Each row below holds a small network's activations on one input, seen along a few directions.
In each table, some parts of the input vary, and every possible input appears once, in random order.
Descriptions start from the smaller parts, as in this example, which fits no table here: ring(8) and (point or ring(9) or (values(3) and line(6))).
Shared parts are said once, and a part with two or three values counts as separate values.
In the rows, 128 means zero.

Table:
x1: [131 116 110 108 129 100 137 118 125 129 120 150 136 131 117]
x2: [137 127 150 163 145 166 119 117 126 124 147 123 118 117 128]
x3: [132 115 111 110 132 102 135 116 127 131 123 146 141 131 119]
x4: [146 126 124 128 121 125 128 127 123 140 132 140 132 138 136]
x5: [150 119 127 133 127 130 126 124 128 137 136 141 136 139 134]
x6: [135 129 150 160 141 164 121 120 124 122 144 127 113 117 127]
x7: [ 24 207 107  54  81  70 137 238 137  94  65  46  94 145 152]
x8: [159 117 134 143 122 146 125 114 142 148 135 138 141 134 139]
x9: [158 122 133 142 118 142 127 116 139 145 134 139 138 133 141]
x10: [118 113 132 134 147 132 125 107 121 119 137 128 132 112 107]
x11: [119 117 130 133 144 130 127 110 117 119 134 130 128 112 109]
Describe the family of inputs behind these rows.
> point or (values(2) and ring(5))
Change only the ring(5) part in x11. List by row number the other rows that result.
> x1, x4, x6, x9

Table:
x12: [124 134 163 185 162 206 103 142  96 114 125 103  71  88 108]
x13: [120 108 100  84 129  63 160 101 123 139 134 209 131 142 104]
x14: [ 46 185 113  55  61  95 125 234 146 118  70  72 114 169 159]
x15: [110 155 161 177 175 180 107 138  79 113 171  99  82 113 130]
x16: [ 94 135 112 117 155 114 148  95 149  93 102 125 123  89 104]
x17: [ 80 129 115 107 159 106 122  87 116 120 131  92 158 100 106]
x18: [191 122 164 193 151 188 115 104 156 167 139  95 140 106 148]
x19: [181 106 174 198 123 183 111 105 151 140 149  99 145  96 129]
x20: [ 69 175 109  75  63  76 132 229 132 105  75  50 112 143 148]
x21: [ 97 123 169 181 157 180 106 138  87  95 174 104  80 103  97]
x22: [135  96 104  88 123  62 149 100  89 109 141 182 162 141  97]
x23: [159  92  96  91 139  93 149 102 113 137  85 184 146 126  95]
x24: [160 107  92  94 144  69 145  91  91 164 109 158 155 118 107]
x25: [170 111 173 181 150 200 117 123 175 122 147 138 135 139 145]
x26: [232  99  98 146 138 124 127  91 128 188 131 161 157 145 153]
x27: [200  89 115 133  90 129 126  85 119 155 153 174 176 155 140]
x28: [186  99 110 130  95 132 137  86 152 184 146 199 145 156 148]
x29: [ 73  94 119 117 168  95 127 102 131  80 146 108 144 102  76]
x30: [ 61 209 106  67  62  78 146 233 159 118  63  79  86 151 170]
x31: [199  87 112 131 107 142 116  97 135 172 137 186 164 160 145]
x32: [155 136 175 184 125 180 127 115 173 133 171 143 124 130 159]
x33: [ 80 111 117 113 178 110 122 114 140  81 127 124 138 113  95]
x34: [ 92 168 171 166 121 201 123 124  95 111 151 124  74 106 131]
x35: [ 58 202 105  59  97  65 132 237 137 115  95  65 109 180 177]
Describe the family of inputs behind these rows.
> values(4) and (point or ring(5))
Change only the values(4) part in x22. List by row number the other rows that result.
> x13, x23, x24
Change only the ring(5) part in x17. List by row number the other rows that result.
> x15, x18, x24, x26
